Each row below holds a small network's activations on one input, seen along a few directions.
In each table, some parts of the input vary, and every possible input appears once, in random order.
Descriptions start from the smaller parts, as in this example, which fits no table here: one of 8 places around a ring, together with either a single point or one of 11 places along a line or (one of 3 separate values, together with one of 4 places along a line).
Shared parts are said once, and a part with two or three values counts as separate values.

Other details of the inputs shift rows strongly along two fixed directions, in all tables alike. That doesn't count.

A family of inputs:
x1: [ 0.04  0.89  0.03 -0.87 -3.88  3.56 -2.67  2.26  6.72 -2.66 -3.43]
x2: [ 2.22 -1.49  1.97 -0.80 -0.53  1.81 -1.20  2.61 -1.82  3.18  1.98]
x3: [-3.07 -2.46 -2.74  3.19  2.66 -7.65  1.92 -3.97  5.32 -6.96 -1.43]
x4: [-0.58  0.84 -1.36  1.35  1.15 -3.40  1.59 -0.80 -4.03 -0.38  1.00]
x5: [ 0.48 -0.64  1.16 -0.30  2.47  0.96  0.22  2.18 -3.49  2.28  0.63]
x6: [-0.66  1.36  0.12 -0.65  1.95 -3.83  0.19 -1.42 -8.39  3.99  1.62]
x7: [ 1.59  1.81  2.19 -2.84 -4.18  5.86 -4.12  4.34  3.74  1.05 -1.05]
x8: [-0.23  1.60 -1.04 -1.61 -0.68  1.68  0.00  0.09 -3.49  3.45  0.92]
x9: [-1.01  1.06  2.80  2.55  3.63 -2.18  2.97 -5.49 -7.74  2.21  3.33]
x10: [-2.48 -1.11 -5.11  3.70 -1.79 -6.50  3.15 -4.80  7.43 -7.34 -0.82]
x11: [-0.93  0.93 -0.26  0.45  2.14 -5.50  1.21 -2.01 -8.27  3.12  2.11]
x12: [ 1.96 -1.65  1.79 -2.30 -3.12  4.91 -3.33  2.87  4.55  0.99 -1.29]
x13: [-1.12  1.85 -1.41  0.29  3.39 -3.85  1.51 -1.60 -8.27  2.09  0.87]
x14: [-0.97  1.33  0.18 -1.18  1.60 -3.19 -0.32 -1.38 -8.11  4.02  1.09]
x15: [ 0.63  1.14  1.37 -0.86 -2.39  1.74 -1.83  2.75  0.98  0.37  0.49]
x16: [ 1.83 -0.23  0.11 -2.04  0.03  4.42  0.29  2.04 -1.24  3.71  1.31]
x17: [ 1.04 -1.15  1.10 -1.42 -2.52  5.88 -2.58  3.63  7.46 -1.69 -3.08]
x18: [-1.17 -1.06 -2.09  0.87  2.94 -3.14  1.67 -2.17 -0.19 -2.43 -1.38]
x19: [ 3.09 -1.33  2.36 -2.43 -3.48  6.25 -3.55  4.11  4.54  1.91 -0.67]
x20: [ 1.53  0.83 -0.45 -0.15 -4.42  3.60 -1.64  2.50  6.37 -2.46 -1.81]
x21: [ 0.81  1.35 -1.07 -1.33 -2.67  3.20 -0.54  1.09  1.31  1.52  0.31]
x22: [ 2.55 -1.30 -0.30 -1.11 -3.90  5.90 -0.46  2.79  7.84 -0.72 -0.26]
x23: [ 0.73  1.33  3.81  0.35 -1.26  5.15 -0.53 -2.29  1.38  0.75  0.30]
x24: [-2.07 -1.43 -3.24  3.61 -2.10 -8.34  1.59 -4.61  7.41 -7.77 -1.70]
x25: [ 1.08  1.67  1.61 -1.22 -1.18  3.19 -1.35  3.56 -2.35  2.65  0.00]
x26: [-2.17 -1.98 -1.40  2.34  3.35 -6.26  1.89 -2.39  0.38 -3.61  0.50]
x27: [-2.31 -0.57  0.15 -0.52  5.57 -4.12  0.78 -1.55 -7.67  2.34  1.06]
x28: [-0.77 -0.79 -1.68 -0.67  2.45 -0.67  2.03 -1.46 -3.23  1.87  0.93]
x29: [-0.22 -0.03  1.16 -0.87  4.76 -0.30  0.72  1.31 -7.97  4.21  1.02]
x30: [ 2.60  1.13  2.31 -1.69 -4.69  6.54 -2.65  5.60  3.37  1.05 -0.79]
x31: [ 2.38 -1.22 -0.08 -0.21 -2.45  4.14 -0.97  2.67  7.18 -2.60 -1.55]
x32: [-1.76 -3.00 -4.67  3.68  0.27 -5.94  3.93 -4.43  8.04 -7.38 -0.56]
x33: [-2.03  2.03  0.30 -1.29  3.06 -3.21 -0.36 -0.92 -8.40  3.19  0.90]
x34: [-1.32  0.70  2.17  1.57 -0.29  1.47  0.60 -5.16  2.49 -2.04 -0.80]
x35: [ 2.14 -0.60  2.59 -1.30  0.36  4.63 -0.90  4.80 -2.28  3.40  1.17]
x36: [ 0.90 -0.57  0.06  0.30  4.04 -1.85  2.15  0.44 -7.63  2.71  2.36]
x37: [ 0.52  0.95  3.47  1.42 -1.09  3.33  0.42 -3.05  1.40 -0.01  0.75]
x38: [-1.91 -3.29 -2.87  3.35  1.20 -7.82  1.84 -4.47  5.39 -6.08 -1.25]
x39: [ 1.32 -0.56 -0.30 -0.57  0.64  1.91 -0.03  1.34  1.22 -0.37 -0.88]
x40: [ 0.30 -0.35  1.57 -1.56  1.60  1.69 -1.51  2.09 -1.50  2.06  0.47]
x41: [-0.88  1.03 -1.81  0.19 -0.91 -0.75 -0.33 -0.78  1.74 -2.29 -1.94]
x42: [ 0.23  1.65  1.38 -1.28 -0.89  0.98 -1.56  2.13 -2.11  1.99  0.72]
x43: [-3.51 -0.14 -3.51  3.08  1.04 -7.31  1.81 -4.10  4.41 -7.05 -3.14]
x44: [ 1.18  1.45 -0.38 -1.22 -1.88  3.03 -0.06  1.71 -2.50  3.77  1.98]
Description of these inputs: one of 4 places along a line, together with either a single point or (one of 2 separate values, together with one of 5 places along a line).
Q: Changing only the place on the line of 4 turns x28 into x32. The same change can be made to x27. Which row results?
A: x26
Q: Changing only the place on the line of 4 turns x31 into x39. The same change can be made to x22. Which row results?
A: x16
Q: Change only the choice among 2 separate values in x17. List by row number the other rows that result.
A: x1
Q: Change only the place on the line of 5 in x6. List by row number the other rows that result.
A: x7, x13, x21, x43
Q: Change only the place on the line of 4 in x34. List by row number the other rows that result.
A: x9, x23, x37
